These are the activations of a small neural network, seen along a few directions. Each row is one input.
Each table varies a few parts of the input and shows all the possible inputs, shuffled.
Descriptions start from the smaller parts, as in this example, which fits no table here: one of 8 places around a ring, together with either a single point or (one of 2 separate values, together with one of 4 places along a line) or one of 9 places along a line.
Shared parts are said once, and a part with two or three values counts as separate values.
(in the rows, 128 means zero)

Table:
row 1: [102 159 112 123 168 149 133  79 134 115 108 171  78 131 162]
row 2: [138  93 177 130  62  82 134 162  91 175 153 129 138 103  36]
row 3: [183 115 141 117 157 141 143 123 162 130 129 139 106 117 192]
row 4: [ 79 138  81 185  32 115 153 106 102 118 161 123 168 164  92]
row 5: [176 141 136 116 168 167 125 104 151 100 120 124 110 119 161]
row 6: [118 130  62 141 126 174  79 126 126  32 117  54 183 136 144]
row 7: [123 128 112 137  17  86 172  93 100 156 167 151  99 122  99]
row 8: [133 120 192 109 187 124 105 181 127 169 100 152 122 109 139]
row 9: [188 111 120  78 175 138 159 155 170 116 127 147  83 125 211]
row 10: [110 166 164  89 235 157  63 141 128 120  98 105 152 127  95]
row 11: [122 116 182 110 213 113 100 201 136 189 108 134 122 123 168]
row 12: [ 80 178  90 117 204 175 119  67 139  92 119 138  90 141 154]
row 13: [170 105 115 153  30 121 166 112 124 137 157  94 149 117  87]
row 14: [108 127 108 155  25 102 168  92  96 140 154 139 128 140  94]
row 15: [ 97 129  99 167  31 111 162  96  96 130 151 132 146 151  94]
row 16: [182 134 147 112 154 154 141 108 160 115 129 138 105 105 167]
row 17: [109 135 103  87 170 111 157 129 156 132 102 188  45 140 212]
row 18: [118 100 156 160  76  90 121 155  88 149 136 107 184 133  32]
row 19: [110 136 123 124 153 120 145 100 147 142 111 181  72 131 194]
row 20: [158 109 108 167  36 125 159 116 122 125 151  84 164 128  88]
row 21: [ 92 129 110 122 173 108 140 113 171 159 121 168  67 153 224]
row 22: [186 101 116 134  22 111 172 112 130 154 174 110 124  99  91]
row 23: [175 108 130 116 178 129 140 137 179 143 142 119 106 135 224]
row 24: [144 120  93 187  38 126 150 127 128 113 156  69 184 139  87]
row 25: [132 136 197 101 185 135 101 163 129 154 102 153 124 100 113]
row 26: [ 47 143  38 137 126 167  86 102 102  50 123 115 164 156 142]
row 27: [108 111 137 178  81  86 110 163  93 137 142  95 209 144  27]
row 28: [127  96 167 148  70  88 129 154  88 159 140 115 167 122  32]
row 29: [110 154 126 120 153 133 147  84 142 128 112 181  72 117 168]
row 30: [129 143 182 100 199 144  85 155 123 139  94 141 132 115 106]
row 31: [132 118 176  72 208 124 117 220 131 161  92 159  99 115 155]
row 32: [157 167 122 110 203 187 107  91 157  72 129  81 119 131 156]
row 33: [ 82 125  99 121 169 129  35 158  97  72  97  86 217 137  79]
Changing only one part turns row 33 into row 26. The same change can be made to row 25. Which row results?
Answer: row 29
Describe the family of inputs behind these rows.
Answer: one of 3 separate values, together with either a single point or one of 4 places along a line or one of 6 places along a line
Change only the choice among 3 separate values in row 14. List by row number the other rows that result.
Answer: row 13, row 28

Table:
row 34: [133 131 124 124 133 134 132 120 134 123 128 131 119 127 140]
row 35: [116 140 121 126 155 144 108 123 128 108 119 119 137 132 129]
row 36: [142 126 154 109 165 125 130 145 142 150 119 145 104 120 153]
row 37: [132 130 142 112 166 134 116 140 135 129 115 134 120 123 142]
row 38: [120 131  96 138 102 132 138 107 128 111 137 123 128 137 137]
row 39: [135 126 156 104 182 127 116 156 139 144 111 142 113 121 150]
row 40: [124 133 107 133 119 136 131 111 130 112 133 123 128 133 135]
row 41: [137 127 127 129 114 122 152 114 137 140 135 146 102 127 150]
row 42: [130 126 116 135  97 118 159 109 134 139 138 148 103 131 150]
row 43: [138 128 148 110 165 129 124 143 139 140 117 139 111 121 148]
row 44: [130 130 114 130 116 132 139 113 132 121 133 131 119 130 140]
row 45: [134 131 133 118 150 135 124 129 135 126 122 132 119 125 141]
row 46: [112 134  90 142 107 135 130 105 126 103 136 114 137 141 132]
row 47: [121 111 118 169  50 111 121 137  96 122 148  85 196 134  50]
row 48: [120 133 143 110 184 138  99 148 130 124 107 131 130 126 138]
row 49: [109 139 138 115 188 143  92 144 127 115 105 126 139 130 132]
row 50: [140 124 162 102 181 123 123 158 143 155 114 147 105 120 156]
row 51: [113 140 130 120 171 144 100 133 128 112 112 122 138 131 130]
row 52: [128 127 110 136  98 123 153 109 133 129 138 140 110 132 146]
row 53: [139 129 140 117 149 130 132 131 138 136 123 138 111 123 146]
row 54: [128 108 137 158  40  96 141 138  94 150 152 111 167 125  47]
row 55: [141 127 137 123 131 125 145 122 140 143 130 144 102 124 150]
row 56: [143 127 146 116 148 126 138 132 141 146 125 144 103 121 151]
row 57: [125 128 103 137 100 127 146 109 131 120 137 131 119 134 141]
row 58: [117 139 111 131 139 143 116 114 128 105 125 117 137 135 130]
row 59: [138 129 130 123 132 129 139 121 137 133 129 138 110 125 145]
row 60: [129 129 150 106 183 132 108 152 135 133 109 137 121 123 144]
row 61: [126 135 117 126 135 139 124 117 131 113 127 123 128 130 135]
row 62: [116 137 101 137 123 140 124 108 127 104 131 115 137 138 131]
row 63: [128 108 131 160  42 102 135 139  94 139 151 102 176 127  48]
row 64: [127 108 143 157  39  90 147 137  95 160 153 119 159 124  47]
row 65: [123 135 135 115 168 139 107 137 131 120 114 128 129 126 136]
row 66: [135 128 120 130 115 127 147 114 135 130 134 138 110 128 145]
row 67: [126 109 124 163  45 108 128 139  94 130 150  93 186 129  49]
row 68: [126 135 127 121 152 140 116 126 131 116 120 125 128 127 135]
Describe the family of inputs behind these rows.
Answer: one of 5 places along a line, together with either a single point or one of 6 places along a line
Changing only the place on the line of 5 turns row 41 into row 44. The same change can be made to row 36. Which row results?
Answer: row 37
Which other rows agree with row 61 in the place on the line of 5? List them by row number.
Answer: row 38, row 40, row 48, row 65, row 67, row 68

Table:
row 69: [155 131 106  89 171 159 124 116 160  98 115 135  91 117 193]
row 70: [103 137 161 118 190 132  76 165 117 131  94 127 158 123 100]
row 71: [104 117 101 167  30 100 136 107  92 127 155 113 170 138  65]
row 72: [136 123 174 122 207 152  73 172 130 122 103 105 166 121 131]
row 73: [109 121 110 161  34 104 143  99  95 130 152 127 154 133  70]
row 74: [116 126 124 152  45 113 158  88 102 135 149 149 117 120  83]
row 75: [105 135 134 122 149 116 145 129 140 159 125 166  83 138 163]
row 76: [105 127 123 108 136 113 149 144 136 150 120 170  85 132 182]
row 77: [138 107 103 175  23 112 149 135 107 121 163  78 189 141  64]
row 78: [150 123 125 104 177 138 131 124 162 122 117 139  97 129 200]
row 79: [100 138 163 130 210 143  69 162 122 124  84 121 160 128 123]
row 80: [157 118 126 158  34 117 166 108 113 133 151 119 142 118  82]
row 81: [157 157 133 111 177 161 125  91 159 114 130 114 101 123 164]
row 82: [149 113 131 105 132 114 151 149 149 152 127 150  90 117 191]
row 83: [156 127 139 121 178 130 136 121 165 135 128 137 103 126 184]
row 84: [157 142 116 101 179 165 129  97 164 102 123 124  93 113 178]
row 85: [156 124 145 123 162 126 146 121 158 158 133 138  94 128 174]
row 86: [106 126 164  98 159 109  90 169  99 139 109 125 143 118  57]
row 87: [145 112 112 169  26 113 154 125 109 125 159  93 176 134  69]
row 88: [129 102  95 182  22 111 144 145 106 117 167  61 199 147  59]
row 89: [110 138  98 102 177 144 126 132 138  99 104 164  89 138 199]
row 90: [115 173 125 118 180 160 123  86 143 114 123 134  97 136 157]
row 91: [115 159 109 108 184 165 129  93 146 102 117 144  89 127 170]
row 92: [ 97 112  90 173  28  97 129 115  90 124 157  96 183 143  59]
row 93: [139 124 172 112 189 141  82 175 123 130 110 111 165 116 108]
row 94: [ 89 107  80 180  26  95 122 124  88 121 160  79 194 147  55]
row 95: [151 121 142 118 147 119 148 134 152 163 133 146  89 124 173]
row 96: [111 144 131 128 182 128 136 116 151 134 117 158  99 140 175]
row 97: [106 134 160 110 177 124  81 167 112 135 100 130 155 121  86]
row 98: [114 124 118 156  39 108 151  93  98 133 150 140 136 126  77]
row 99: [145 116 174  95 158 120 100 181 103 140 121 107 150 110  65]
row 100: [110 141 137 126 164 123 143 115 146 156 123 158  90 143 165]
row 101: [143 122 170 105 176 135  88 178 118 134 116 114 162 114  94]
row 102: [152 115 120 163  29 115 160 116 111 129 154 107 160 127  75]
row 103: [107 141 116 112 182 138 134 121 145 122 107 158  93 143 192]
row 104: [113 149  99  97 176 160 127 113 140  99 110 155  87 132 186]
row 105: [160 120 130 153  40 121 171 102 116 137 148 128 122 110  88]
row 106: [153 120 107  94 171 142 121 134 158  97 111 144  94 123 207]
Describe the family of inputs behind these rows.
Answer: one of 2 separate values, together with either one of 4 places along a line or one of 6 places along a line or one of 9 places along a line
Changing only the choice among 2 separate values turns row 81 into row 90. The same change can be made to row 72. Which row results?
Answer: row 79
Change only the place on the line of 9 in row 81. List by row number the other rows that result.
Answer: row 69, row 78, row 82, row 83, row 84, row 85, row 95, row 106

Table:
row 107: [178 111 154 103 172 135 118 152 155 123 115 130 120 103 148]
row 108: [147 123 107 147  78 128 147 123 133 114 150 110 142 134 135]
row 109: [143 111 160 152 105 130 112 170  99 124 131  83 194 123  39]
row 110: [138 128 164 103 162 127 129 165 141 161 110 159 103 106 147]
row 111: [101 150 125 126 135 124 135 108 127 119 123 146  99 135 123]
row 112: [132 112 136 145  87 111 155 123 129 154 139 145 107 129 143]
row 113: [109 129 108 127 156 153 103 125 139 105 116 103 147 138 143]
row 114: [ 80 140 119 127 155 123 111 127 127 124 106 149 133 151 131]
row 115: [ 85 147 112 135 136 131 114 104 105 106 106 158 127 138 124]
row 116: [155 115 141  99 173 138 110 151 135 115 119 112 123 125 152]
row 117: [119 132 152  97 165 123 121 159 121 148 112 146 110 131 148]
row 118: [132 128  85 139  77 135 143 124 123 108 148 106 148 137 115]
row 119: [113 118 166 137  96  93  92 156  91 160 130 109 180 117  39]
row 120: [ 97 142 134 126 177 118 113 145 127 141 118 149 124 141 144]
row 121: [168 117 127 140  92 125 156 118 144 124 142 114 138 125 152]
row 122: [112 113 116 147  77 103 146 120 118 140 146 144 116 134 124]
row 123: [134 148 112 122 135 148 124 103 141 100 132 105 119 124 134]
row 124: [119 137 145 120 132 132 148 105 123 147 136 159 100 123 128]
row 125: [ 98 115  94 134  78 102 146 115 108 130 141 140 129 133 106]
row 126: [114 145 100 137 135 162 104 105 121  90 117 111 142 124 138]
row 127: [133 123 136 134 113 112 160 121 132 165 129 145  93 123 134]
row 128: [161 137 132 119 135 151 133  99 141 121 144 126 120 122 134]
row 129: [128 127 124 127 182 140 104 139 140 116 127 109 138 129 152]
row 130: [176 124 124 129 117 128 151 114 149 134 133 114 120 126 139]
Changing only one part turns row 130 into row 127. The same change can be made to row 109. Which row results?
Answer: row 119
Describe the family of inputs behind these rows.
Answer: one of 2 separate values, together with either a single point or one of 11 places along a line
Change only the place on the line of 11 in row 107. List by row number the other rows that result.
Answer: row 108, row 113, row 116, row 118, row 121, row 123, row 126, row 128, row 129, row 130
Change only the choice among 2 separate values in row 116. List by row number the other rows that result.
Answer: row 117
